Small tables with named rows and columns. After each table, cells are looked up by row and column.

lopu.csv
,nibar,zasuf,vutanur,mobodu,gib
pulo,86,45,84,37,30
tiz,22,45,39,76,84
pudi,83,59,65,97,44
genu,88,45,81,40,29
masu,29,62,48,19,74
vil,90,45,82,39,28
leguzak,88,61,66,96,42
negedi,90,47,84,40,29
pinilug,29,64,45,20,74

What is the vutanur of pulo in lopu?
84
What is the gib of tiz in lopu?
84
What is the gib of pudi in lopu?
44
What is the vutanur of vil in lopu?
82
What is the nibar of genu in lopu?
88
What is the zasuf of leguzak in lopu?
61
What is the gib of pinilug in lopu?
74

metinu
         tize  mugelam  nupeli  fet  bopu  siga
subi       48        1      36  -28   -29     0
bomufak   -17      -17      28   25   -27   -51
zemi       51      -18      45  -71    -4   -43
gem       -57       32      27  -17   -64    23
mopezor    -1      -15      52  -88    33   -31
zivo       -9       18      65    2    23   -69
disob     -22      -73      12   11    26   -16
luzib     -29      -83     -24  -19   -46   -42

What is the bopu of subi in metinu? -29
What is the fet of zivo in metinu? 2
What is the tize of luzib in metinu? -29
What is the nupeli of disob in metinu? 12
What is the bopu of gem in metinu? -64
What is the mugelam of mopezor in metinu? -15
What is the siga of mopezor in metinu? -31
What is the nupeli of subi in metinu? 36
What is the mugelam of zivo in metinu? 18
What is the tize of gem in metinu? -57
What is the siga of zivo in metinu? -69
What is the fet of disob in metinu? 11
What is the fet of bomufak in metinu? 25
What is the nupeli of mopezor in metinu? 52
What is the mugelam of bomufak in metinu? -17

federa =
,gezig,dukebu,rorazem,nagiga,kozefi,zuz,getu,der,rof,sedu
vuk,671,755,176,779,443,559,699,275,770,507
lumud,710,710,237,642,529,544,606,406,584,431
ros,623,714,234,685,489,510,607,348,670,413
fivi,582,592,463,532,547,525,514,543,459,470
ter,704,794,176,802,411,616,730,384,785,529
rig,644,724,335,590,507,562,567,467,548,477
lufi,681,760,202,600,517,527,587,439,568,444
bunav,591,658,349,612,531,555,617,479,635,487
vasura,673,798,272,609,560,592,606,432,516,437
zar,603,654,366,555,521,521,565,517,533,485
giv,691,739,146,710,486,541,664,330,708,395
tusumu,694,787,206,791,404,610,708,346,803,524

What is the rorazem of ros in federa?
234
What is the rof of ter in federa?
785
What is the nagiga of ros in federa?
685
What is the nagiga of giv in federa?
710
What is the gezig of ter in federa?
704
What is the rorazem of rig in federa?
335
What is the der of vuk in federa?
275
What is the gezig of tusumu in federa?
694
What is the sedu of rig in federa?
477
What is the zuz of rig in federa?
562
What is the rof of ros in federa?
670
What is the rof of giv in federa?
708
What is the dukebu of lumud in federa?
710
Which row has the largest rorazem? fivi

gogu
         menofop  novopu  peto  gul  fadaniz  gif
vos          132     154   211  142      156  148
duv          130     133   156  140      146  180
zosodof      143     150    37  141      135  134
vor          152     168    68  147      145   92
dadita       147     181   125  148      144   36
gavu         128     135   204  140      150  182
fovif        137     130    59  142      144  161
vun          136     152   145  142      142  122
zok          148     172   148  148      156   98
bimu         153     168    67  148      146   95
masoge       129     150   188  141      142  112

gavu, menofop => 128
zok, gul => 148
vos, peto => 211
dadita, gul => 148
zok, peto => 148
dadita, fadaniz => 144
bimu, menofop => 153
Which row has the largest menofop? bimu

pidoko =
         ladase  kikivig  lozemi  gamos   rok  rusi  sodefu  lasez  femuniz
tovo       2232     6226    4481   3538  5813  7186    2343   7370     5283
zavudom    6139     4021    4035   5731  4952  3132    5190   3510     3391
visis      2159     5481    4678   4152  5870  7409    3663   5357     3833
fizofel    1109     5717    4738   3886  6588  7946    2067   7411     5269
vumo       4851     3793    4995   5312  3965  4441    5752   3251     2693
kosubuz    4902     6371    3744   3107  4692  4832    3544   6256     4528
nodu       3174     3693    5841   5554  4744  5978    5465   4104     3997
ziza       3529     6593    3184   3126  6181  6069    2587   6211     3599
forakop    3494     4551    5856   6081  5061  5883    4027   5802     5880
viboma     2490     4301    5714   5761  5676  6633    3810   5947     5544
lefun      2639     4520    5618   5072  5100  6705    4536   4940     4466
gabobak    4782     5061    4986   5861  5025  5023    3816   6823     7566
kigunok    2615     3754    5778   4834  4320  6497    5749   3618     2818

viboma, gamos => 5761
lefun, gamos => 5072
viboma, kikivig => 4301
vumo, lozemi => 4995
kigunok, kikivig => 3754
forakop, femuniz => 5880
forakop, kikivig => 4551
zavudom, rusi => 3132
nodu, sodefu => 5465
nodu, femuniz => 3997
forakop, rok => 5061
gabobak, kikivig => 5061
nodu, kikivig => 3693
visis, sodefu => 3663
vumo, gamos => 5312
gabobak, gamos => 5861
fizofel, sodefu => 2067
nodu, rusi => 5978
viboma, lozemi => 5714
viboma, sodefu => 3810

reb =
|  | som | ziv |
|---|---|---|
| lefo | -2.21 | 4.62 |
| gupasiz | -0.64 | -7.60 |
| ratovo | 0.67 | -6.92 |
| kenebos | -4.08 | -1.54 |
| lelek | 5.33 | -3.07 |
| sivig | -1.60 | 5.47 |
| kemimib | -0.90 | 4.95 |
| tebop | 4.06 | -1.16 |
| nep | -1.60 | 3.14 |
| sek | -5.01 | 3.54 |
| komuse | -0.13 | -7.71 |
| tel | -1.60 | -0.47 |

What is the ziv of lelek in reb? -3.07
What is the som of komuse in reb? -0.13
What is the som of ratovo in reb? 0.67
What is the ziv of gupasiz in reb? -7.60
What is the ziv of ratovo in reb? -6.92
What is the ziv of kemimib in reb? 4.95
What is the som of kenebos in reb? -4.08
What is the ziv of nep in reb? 3.14
What is the ziv of lefo in reb? 4.62
What is the som of gupasiz in reb? -0.64
What is the som of kemimib in reb? -0.90
What is the ziv of tel in reb? -0.47
What is the ziv of kenebos in reb? -1.54
What is the som of sek in reb? -5.01
What is the ziv of sek in reb? 3.54
What is the som of nep in reb? -1.60
What is the som of lefo in reb? -2.21
What is the ziv of komuse in reb? -7.71
What is the ziv of sivig in reb? 5.47
Which row has the largest som? lelek

vupa
|  | ropet | mipa | ses | kan | rofug | zel | daf | supa | les |
|---|---|---|---|---|---|---|---|---|---|
| fel | 77 | 80 | 4 | 54 | -22 | -11 | 38 | 55 | 14 |
| miz | 17 | 29 | -18 | -25 | 13 | 28 | -3 | 51 | 30 |
| zivurif | 5 | 10 | 28 | 35 | 23 | 27 | 36 | 10 | 17 |
| mot | 18 | 1 | 32 | 23 | 43 | 11 | 2 | 1 | 18 |
| firive | -6 | 12 | -8 | -4 | 28 | 34 | 7 | 32 | 16 |
| sutuved | -21 | -52 | 35 | -17 | 56 | 42 | -1 | -35 | 11 |
| reraz | 38 | 17 | 57 | 49 | 10 | 12 | 41 | 3 | 35 |
| ziz | 29 | 22 | 14 | -10 | 27 | 13 | -8 | 28 | 38 |
| vinobe | 40 | 85 | 3 | 51 | -10 | 15 | 42 | 84 | 39 |
| sur | 15 | 29 | 0 | 8 | 4 | 31 | 27 | 39 | 21 |

zel of reraz: 12
rofug of sutuved: 56
zel of firive: 34
les of mot: 18
zel of sutuved: 42
les of ziz: 38
zel of fel: -11
zel of mot: 11
kan of sutuved: -17
supa of miz: 51
ses of sur: 0
daf of miz: -3
rofug of firive: 28
kan of firive: -4
ropet of sutuved: -21
zel of vinobe: 15
ropet of mot: 18
Row with the largest supa: vinobe

kube
cols = vub, miz, taz, kifez, sof, tebusi, mezubu, puneku
rika: [0.0, 0.3, 0.2, 0.4, -0.2, 0.3, 0.6, 0.0]
duz: [0.0, 0.1, 0.4, 0.7, 0.3, 0.3, -0.5, 0.5]
bivoz: [-0.4, -0.1, -0.2, -0.2, 0.3, 0.5, -0.4, 0.3]
lubora: [-0.1, 0.1, 0.4, -0.2, -0.1, 0.2, 0.3, 0.2]
dodoli: [-0.2, 0.3, -0.1, 0.5, 0.5, 0.2, -0.6, -0.1]

What is the taz of duz in kube? 0.4
What is the puneku of duz in kube? 0.5
What is the puneku of bivoz in kube? 0.3
What is the miz of dodoli in kube? 0.3
What is the sof of duz in kube? 0.3
What is the vub of bivoz in kube? -0.4
What is the taz of lubora in kube? 0.4
What is the vub of dodoli in kube? -0.2
What is the taz of bivoz in kube? -0.2
What is the sof of bivoz in kube? 0.3
What is the sof of rika in kube? -0.2
What is the mezubu of rika in kube? 0.6

